A small network was shown many inputs. Here are its activations along a few directions, one row for each input.
In each table, some parts of the input vary, and every possible input appears once, in random order.
Descriptions start from the smaller parts, as in this example, which fits no table here: one of 6 places along a line, together with either a single point or one of 9 places around a ring or (one of 3 separate values, together with one of 8 places around a ring).
Shared parts are said once, and a part with two or three values counts as separate values.
In the rows, 128 means zero.

Other details of the inputs shift rows strongly along two fixed directions, in all tables alike. That doesn't count.

Table:
row 1: [164 119 156 133 126 132  81 139 134 183 122 108]
row 2: [107 125 128 129 143 137 203  75 134 151 172 116]
row 3: [118  99 171 149 135  73 176  87 158 138 143 127]
row 4: [148 126 140 161 117 127 166 102 180 165 152 102]
row 5: [146 109 131 155 100 121 177  93 110 121 148 106]
row 6: [125 140 117 141 132  94 159 129 120 143 160 145]
row 7: [129 123  81 107 114 160 102 174  82  90  91 122]
row 8: [135 104 124 135 128 132  91 158 108 203 137 109]
row 9: [115 119 129 118 127 125 144 122 184  76  95 156]
row 10: [127 111 122 160 127 143 151 134 135 189 146 104]
row 11: [118 116  89 135 126 120 130 127 194 101 175 113]
row 12: [104  91 142 146 127 115 161 120 119 164 113 147]
row 13: [165 154 155 150 125 138  92 135  89 167  87 158]
row 14: [107  89 142 123 132 100 132 137 114 158 120 148]
row 15: [115 119 141 103 134 110 126 146 170  83 114 152]
row 16: [106 122  71 118 134 126 141 156 189 101 169 110]
row 17: [ 99 135  96  82 155 142 143 125 142  93 161 127]
row 18: [108 146  62 122 130  87 158 125 166  84 164 153]
row 19: [151 139 117 116 107 145 135 140 129  71 109 115]
row 20: [123 138 144 136 152 140 161  71 134 136 145 111]
row 21: [111 122 120 123 142 142 169  83 116 164 153 122]
row 22: [133 119 163 111 148 154  86 119  71 171 138 130]
row 23: [131 136 108 143 145 177  53 181 131 124  91 116]
row 24: [173 121 162 123 105 104 148 113 101 139 134  99]
row 25: [140 101 182 124 125  91 138 106 142 153 112 143]
row 26: [153 107 144 121 113 123 127 150  53 159 124 104]
row 27: [124 149 108  95 141 152 149  85 178  79 134 132]
row 28: [ 37 200 109 106  68 124 113 132 164  86 115 102]
row 29: [100 117 129 138 142 125 139 129 165  80 101 146]
row 30: [106  96 152 153 126 121 159 109 140 128 124 152]
row 31: [113 151  73 134 133 137 114 157 119 107 114 165]
row 32: [121  89 182 135 133 116 102 144  90 164 113 153]
row 33: [138 132 170 115 160 141  94 111  84 167 129 113]
row 34: [140 149 140 182 132  96 175  82 135 148 144 135]
row 35: [148 113 137 137 113 149 133 152  52 155 104 108]
row 36: [157 148 142 138 122  81 152  94 148 140 147 145]
row 37: [140 144 162 116 144 164 127 104 109 155 122 126]
row 38: [146 160 137 156 123 114 158 110 142 133 133 149]
row 39: [138 116  92  93 117 141  77 184  68 102 100 120]
row 40: [ 95 106 121  97 146 137  91 194 113 101  94 161]
row 41: [127 152 109 148 133 156  80 164  94 110 104 169]
row 42: [ 50 192 133  95  70 104  90 139 139 116 122  97]
row 43: [167 116 161 134 120 118 102 133  62 145 109  97]
row 44: [104 158  68 135 135 131 154 150 152  75 137 159]
row 45: [149 124 141 139 122 110 141 117 177 157 162 102]
row 46: [103 124  51 130 129 149 130 151 186 102 141 119]
row 47: [162 122 151 150 122 156  92 134 130 188 103 113]
row 48: [ 96 132  77  81 150 129 145 111 155  90 166 128]
row 49: [133 130 109 128 144 143  64 169 149 117 120 109]
row 50: [136 132 138 162 122  76 173  86 137 147 183 142]
row 51: [144 165 121 121 133 113 105 152 137  99 127 158]
row 52: [132 121  90 106 111 125 123 141 128  48 140 117]
row 53: [117 123 146 119 135 153  98 166 136  98  74 162]
row 54: [132 109 128 173 119 136 147 107 155 169 159 109]
row 55: [131 158 111 135 145 105 105 140 135  93 130 147]
row 56: [145 132 156 103 138 112 160  61 149 148 160 117]
row 57: [142 139 164  96 147 141 117 110 115 149 142 123]
row 58: [ 89 111 115 118 140 152 121 178 126  97  89 160]
row 59: [171 119 140 113 100  96 153  97 130 112 133 104]
row 60: [128 124 159 131 145 172 108 108  77 170 128 130]
row 61: [163 122 156 148 119 145 106 135  58 143  88 101]
row 62: [164 135 123 109 108 161  89 153  96  91  73 121]
Each input here is: one of 2 separate values, together with either a single point or (one of 5 separate values, together with one of 6 places along a line).
Q: Changing only the choice among 2 separate values turns row 27 into row 56. The same change can be made to row 29. Which row results?
A: row 3
Q: Changing only the choice among 2 separate values turns row 48 into row 21. The same change can be made to row 49. Which row results?
A: row 23
Q: Change only the choice among 5 separate values in row 36. List by row number the other rows that result.
A: row 1, row 25, row 56, row 59
Q: Change only the choice among 2 separate values in row 57. List by row number the other rows that result.
A: row 37
Q: Change only the choice among 5 separate values in row 18. List by row number the other rows that result.
A: row 8, row 14, row 39, row 48
Q: Change only the choice among 2 separate values in row 53. List by row number the other rows that result.
A: row 15

Table:
row 63: [115 142  51 113 114 141 123 153 124  88 143 128]
row 64: [144 122 103 134 136 134  91 163 167  81 104 154]
row 65: [144 124  98 130 141 120 120 153 196  68 126 149]
row 66: [133 129 102 150 120 100 207  97 133 142 190 100]
row 67: [148 134 102 129 136 194  81 175  74 135 105 127]
row 68: [123 134 107 138 120 117 101 190 141  88 106 143]
row 69: [125  99 187 153 138 140 150 111  77 199 115 149]
row 70: [139 100 179 129 122 132 101 127  74 204 102  86]
row 71: [ 90 119 106 119 153 124 150 124 143  94 116 153]
row 72: [ 94 165 126 145 114  77 204  70 194 127 196 108]
row 73: [ 81 129 103 106 145 126 137 161 133  74 123 161]
row 74: [103 122  93  94 117 154 129 142 183  52 128 105]
row 75: [133 115 119 174 117  70 199  87 192 124 148 118]
row 76: [124 109 147 110 165 167  69 163  81 139  84 174]
row 77: [135 127  85 149 132 111 197  83 148 130 171  99]
row 78: [123 112 108  89 132 145 107 134 169  78 129 111]
row 79: [124 111 142 102 172 163  79 167  98 127  94 172]
row 80: [ 94 119  93  94  95 113 136 132 163  84 143 104]
row 81: [134 124 128 144 103 127  62 192  89 147  80 151]
row 82: [187 155 199 109  96  92 175  76  89 137  92 131]
row 83: [108 170 125 124 130 168  84 144 139 119 114 134]
row 84: [159 128  98 118 151 181  71 163  85 132 114 133]
row 85: [185 109 159 150 147 144 129 113  68 222 148 112]
row 86: [122 153 166 154 129 115 128  89 116 202 133 110]
row 87: [119 119 146  97 120 151  62 191  77 139  96 103]
row 88: [125 131  91 143 119 136 127 160 187  59 112 146]
row 89: [ 86 163 105 138  97  77 195  62 201 120 191 118]
row 90: [182 125 199 145 102  88 162  63  38 112 123 116]
row 91: [114 169 102 101 152 147  96 132 188  82 141 139]
row 92: [141 144 178 150 134 123 125  78 127 204 148 122]
row 93: [109 100 172 145 118 103 153 109  69 207 127 151]
row 94: [153  92 177 121 130 116 148  94 134 182 152  90]
Q: Describe the family of inputs behind these rows.
A: either one of 2 separate values or (one of 5 separate values, together with one of 6 places along a line)
Q: Which of the alternatives is row 82?
A: one of 2 separate values
